A small network was shown many inputs. Here are its activations along a few directions, one row for each input.
In each table, some parts of the input vary, and every possible input appears once, in random order.
Descriptions start from the smaller parts, as in this example, which fits no table here: one of 6 places along a line, together with either a single point or (one of 2 separate values, together with one of 5 places around a ring) or one of 11 places around a ring.
Shared parts are said once, and a part with two or three values counts as separate values.
In the rows, 128 means zero.

Other details of the inputs shift rows strongly along two fixed directions, in all tables alike. That doesn't count.

Rows:
R1: [104 106 156 133  89 187 112 152  94 198 148 151]
R2: [115 116  73 135 109 159  98 197 144 138 110 101]
R3: [108 108 162 160  86 177 108 143  93 192 137 135]
R4: [130 117  94 117 128  89 115 116 155 128 109 137]
R5: [130 110  52  75 131  67 111 121 178 116 108 150]
R6: [106 119 147 144  85 187  97 143  88 204 142 143]
R7: [115 124 131 171 121 194 134 197 119 155 143  95]
R8: [127 118  50  85 130  67 105 119 169 123 104 147]
R9: [139 152 218 160 133 137 154  72  78 115 144 122]
R10: [108 126 157 183 100 213 114 194  88 159 133  91]
R11: [126 120  53  73 137  75 110 119 169 122 113 158]
R12: [127 114 129 113 122 122 123 123 135 139 129 145]
R13: [104  87  91 125  97 134 100 161 141 186 123 149]
R14: [173 165 127 104 178  28 154  38 161  32 111 124]
R15: [103 109 119 158 111 187 116 203 117 153 127 107]
R16: [133 159 225 150 152 138 167  68  74 108 154 136]
R17: [108 107 151 148  76 185  97 148  94 202 139 137]
R18: [141 149 218 147 150 121 169  67  88  97 148 129]
R19: [139 153 165 159 149 174 162 157 117 106 148  90]
R20: [118 127 112 165 102 199 116 200 125 166 136  88]
R21: [124 120  81 104 134  75 119 111 152 124 109 145]
R22: [179 189 144 128 201  81 189  87 151   6 131  82]
R23: [175 201 189 169 201  94 201  73 119   8 137  70]
R24: [112  93  90 111  87 148  89 162 142 184 124 149]
R25: [131 128  97  94 161  54 142  93 157  90 117 149]
R26: [143 157 186 150 159 155 162 131 104  72 136  98]
R27: [125 127 210 165 116 170 142 110  85 155 146 130]
R28: [133 126  64 106 140 116 117 171 166  90 106 108]
R29: [119 120  45  90 142  58 113 115 169 123 103 153]
R30: [116  84  36  87  95 114  79 170 180 174 107 153]
R31: [127 106  58  74 136  66 120 124 177 115 111 155]
R32: [132 113  51  91 128  63 103 116 176 119 101 142]
R33: [126 141 178 126 133 146 140 104  97 138 148 147]
R34: [150 162 207 128 147 125 162  64  91  90 149 131]
R35: [132 128 211 153 114 176 139 112  88 152 149 136]
Description of these inputs: one of 5 places around a ring, together with either one of 2 separate values or one of 5 places along a line.
Q: Changing only the place on the ring of 5 turns R26 into R15. The same change can be made to R19. Which row results?
A: R7
Q: Change only the choice among 2 separate values in R20. List by row number the other rows that result.
A: R2
Q: Start at R14 and move only the place on the ring of 5, one step at a time. The first step leads to R30. Which rows follow, in order?
A: R35, R27, R4

Rows:
R36: [135 131 102 120 136 122 129 145 148 107 122 115]
R37: [127 123 106 143 108 125 110 128 132 148 117 119]
R38: [142 147  79  85 133  80 112  94 152 103 116 139]
R39: [129 125 114 118 127 103 123 113 139 133 123 138]
R40: [113 117 122 148 106 158 112 157 117 164 129 123]
R41: [112 116 122 158 101 152 106 148 115 168 122 117]
R42: [154 168 226 150 163 135 176  75  89  68 150 113]
R43: [131 129  99 131 129 107 119 130 144 111 112 114]
R44: [142 135 112 107 155 102 143 125 153  86 126 125]
R45: [135 131 106 115 141 119 131 141 150 104 124 121]
R46: [139 132 107  98 155 102 142 129 155  93 126 132]
R47: [128 124 106 101 148  84 137 107 146 114 123 149]
R48: [135 148 249 165 128 174 156  87  61 126 156 124]
R49: [133 130  98 129 135 111 123 137 147 105 113 110]
R50: [131 129 108  99 155  94 146 121 149 102 129 143]
R51: [125 127 114 113 141 117 136 135 140 122 129 137]
R52: [128 122 117 107 131 101 129 110 140 134 127 149]
R53: [137 126 105 124 123  99 115 112 145 119 111 124]
R54: [123 118 113 136 115 126 110 134 130 139 116 124]
R55: [115 108 128 117 114 169 123 172 126 161 143 141]
R56: [158 167 229 150 149 121 164  51  88  81 145 119]
R57: [108 100 133 123 103 156 112 150 116 176 134 151]
R58: [112 115 122 149 104 151 108 147 115 168 124 125]
R59: [136 139 194 158 110 161 130 101  91 142 140 121]
R60: [133 122 110  98 148  92 137 115 149 101 124 144]
R61: [109 114 125 136 112 166 119 165 119 166 137 132]
R62: [147 154 175 146 148 119 151  91 111  83 131 110]
R63: [136 130 104 104 143  77 134  97 151 109 119 142]
R64: [125 125 110 127 133 107 125 120 135 128 120 131]
R65: [135 127 106 101 148  89 136 115 150  98 119 139]
R66: [118 120 118 127 125 134 123 141 128 145 128 133]
R67: [108 110 134 126 113 157 123 152 115 171 142 147]
R68: [139 135 100 114 142  76 130  97 152 104 114 132]
R69: [136 140  95 126 148  85 134 112 149  91 112 113]
R70: [128 133 194 153 117 161 134 110  88 139 141 127]
R71: [113 110 128 142 101 155 107 148 116 167 126 131]
R72: [112 116 115 144 110 161 115 167 122 163 129 120]
R73: [121 116 123 152  90 154  99 141 120 166 120 116]
R74: [132 134 104 118 143 119 135 142 147 111 126 122]
R75: [115 112 121 135 107 166 113 167 124 160 130 126]
R76: [147 159 163 142 156 127 160 109 118  84 138 106]
R77: [111 108 126 133 104 164 110 159 119 167 132 135]
R78: [109 114 133 132 112 159 121 153 114 169 138 139]
R79: [146 170 209 174 146 151 162  94  84  90 144  96]
R80: [124 125 109 119 133 104 126 119 138 127 121 138]
R81: [138 150 183 136 150 115 157  82 102 103 140 133]
R82: [127 130 105 122 138 107 129 126 141 118 120 129]
R83: [123 119 116 128 120 135 117 142 132 138 123 127]
R84: [118 124 114 147 110 166 117 171 127 153 130 109]
R85: [139 140  97  94 115 108 101 108 139 121 118 136]
R86: [120 115 118 117 124 141 124 153 133 141 130 138]
R87: [120 112 122 112 127 141 127 148 132 142 134 143]
R88: [121 123 116 117 131 145 132 157 134 141 137 134]
R89: [135 136  97 114 154  90 139 120 154  94 119 126]
R90: [113 112 125 120 119 166 128 170 125 164 144 143]
R91: [133 128  99 126 124  97 119 113 145 124 114 127]
R92: [123 133 203 175 105 206 132 147  76 155 148 107]
R93: [132 118 125 108 128 105 124 110 139 129 127 147]
R94: [129 125 103 135 119 145 118 161 140 128 121 108]
R95: [146 154 165 153 142 107 143  84 112  84 122 106]
R96: [124 114 123 118 111 127 114 126 132 151 126 143]
R97: [123 123 113 122 130 145 129 156 137 139 134 129]
Q: Describe the family of inputs behind these rows.
A: one of 2 separate values, together with either a single point or (one of 5 places along a line, together with one of 6 places along a line)
Q: Changing only the choice among 2 separate values turns R75 into R89. The same change can be made to R56. Which row results?
A: R39
Q: Changing only the choice among 2 separate values turns R94 into R84. The same change can be made to R73. Which row results?
A: R37
Q: Change only the choice among 2 separate values in R74. List by row number the other rows that result.
A: R45
Q: Change only the place on the line of 5 in R39. List by row number the other rows that result.
A: R61, R66, R80, R97
Q: Change only the choice among 2 separate values in R50. List by row number the other rows that result.
A: R87

Rows:
R98: [122 124 105 139  86 155  87 143 122 171 119 120]
R99: [137 129  75  76 166  86 143 132 172  81 122 137]
R100: [115 112 106 146  86 153  91 147 122 173 115 120]
R101: [102 102 121 137 124 163 134 181 127 169 141 138]
R102: [130 139 157 124 144 147 153 137 114 113 145 130]
R103: [114 108  67 133 113  90 102 128 152 151 100 131]
R104: [139 136 110 128 124 131 117 135 136 121 121 113]
R105: [134 143 155 143 128 136 132 116 109 118 128 117]
R106: [113  91  96  64 112  90 104 108 146 172 126 197]
R107: [123 129 177 164 134 155 151 131 100 135 143 121]
R108: [148 153 162 135 159 119 157 109 120  75 133 111]
R109: [115 119 134 140 128 138 137 141 119 149 133 134]
R110: [140 134  71  81 160  93 139 144 176  84 124 129]
R111: [148 165 228 163 133 170 147  87  73 104 147 107]
R112: [136 135  90 115 161  49 142  93 158  84 108 131]
R113: [134 149 174 138 124 172 135 131 100 134 148 123]
R114: [150 142  95  98 166  78 144 116 168  63 114 118]
R115: [146 152 145 118 190  82 180  98 144  51 135 121]
R116: [131 111  90  73 118  37  99  51 156 135 108 183]
R117: [111 104  95 146 113 127 113 158 140 158 115 125]
R118: [133 142 196 173  95 186 116 112  77 152 140 105]
R119: [119  91  69  60 110  60  93  93 163 159 111 195]
R120: [109 105 112 153 100 158 107 169 126 170 121 122]
R121: [120 113  49  89 136  90 115 155 174 120 109 138]
R122: [123 133 200 195 101 172 129 114  79 163 137 105]
R123: [140 147 132 103 152 128 148 130 135  99 143 132]
R124: [157 164 155 145 136 110 135  82 118  83 125  98]
R125: [106 110 131 166  80 170  95 149 103 194 123 122]
R126: [113 109  67 114  91 152  82 176 146 181 118 134]
R127: [115 110 112 117 120 174 122 187 134 149 138 127]
R128: [152 157 174 158 129 129 135  87 107  92 126  98]
R129: [105  95  76 110 114 160 112 203 152 166 129 137]
R130: [ 97  91  56 104 129 120 120 182 160 166 127 153]
R131: [142 129  70 120 135  68 114 112 168  93  97 111]
R132: [155 157 140 145 159  64 150  65 138  60 113 103]
R133: [151 159 160 121 159 119 154  97 120  75 137 119]
R134: [139 157 210 155 155 142 168  96  88  95 145 119]
R135: [107 107  75 101 141 118 129 168 153 138 128 146]
R136: [110 104  89 125  93 179  97 198 139 183 132 127]
R137: [106 100 206 105  95 181 130 114  81 208 170 190]
R138: [159 161 139 120 164  83 150  84 142  48 119 105]
R139: [106 109 161 169  78 213 103 179  91 196 137 116]
R140: [131 152 234 182 121 179 152  95  61 135 152 114]
R141: [146 153 168 140 171 105 167  98 123  68 131 113]
Q: Changing only one part turns R116 into R119. The same change can be made to R128. Which row results?
A: R138
Q: Describe the family of inputs behind these rows.
A: one of 4 places along a line, together with either a single point or (one of 2 separate values, together with one of 5 places along a line)
Q: Which other rows agree with R136 in the place on the line of 4? List them by row number.
A: R106, R107, R108, R109, R113, R114, R121, R133, R134, R141
Q: Change only the place on the line of 5 in R120. List by row number the other rows that result.
A: R104, R117, R138, R139

Rows:
R142: [119 101  38  86 124  73 101 138 177 137 103 150]
R143: [144 154 185 127 153 124 161  92 109  94 144 129]
R144: [132 114  62  94 130  58 107 105 170 115 101 146]
R145: [139 141 129 144 140 118 136 123 135  94 118 104]
R146: [133 136 143 133 139 107 140  99 121 113 126 129]
R147: [130 132 120 119 145 126 139 141 137 112 129 126]
R148: [119 132 144 162  83 199  97 157  95 179 135 108]
R149: [120 117 149 122 102 157 115 134 110 165 139 145]
R150: [116 126 144 153 116 167 127 155 112 153 137 118]
R151: [126 126 115 136 135 120 131 134 132 121 121 117]
R152: [119 123 154 152 105 200 120 177 106 160 142 114]
R153: [140 143 153 151 137 138 141 127 120 103 130 104]
R154: [130 132 121 126 142 126 139 137 134 112 129 121]
R155: [144 143 163 120 144 103 142  79 120  99 132 136]
R156: [149 155 167 144 153 126 154 111 119  76 134 104]
R157: [129 113  63  91 129  70 108 116 172 120 107 147]
R158: [142 148 181 133 145 120 151  82 107 101 139 132]
R159: [126 127 131 123 136 124 134 122 126 128 133 137]
R160: [103  92  90 109  92 161  96 175 135 195 129 152]
R161: [126 122  77 115 138  86 122 130 159 115 111 129]
R162: [113 112 116 129 112 155 118 161 128 163 134 133]
R163: [118 119 108 128 119 133 120 147 134 146 126 128]
R164: [113 115 123 126 113 164 120 165 122 163 137 136]
R165: [144 150 175 139 142 103 149  72 110  98 131 126]
R166: [125 128 151 138 124 140 133 121 112 140 134 129]
Q: Describe the family of inputs behind these rows.
A: either a single point or (one of 4 places along a line, together with one of 6 places along a line)
Q: Start at R156 and move only the place on the line of 6, one step at a time. The first step leads to R154. Which rows follow, in order?
A: R162, R159, R158, R155
Q: Change only the place on the line of 4 in R158. List by row number the other rows that result.
A: R142, R160, R165
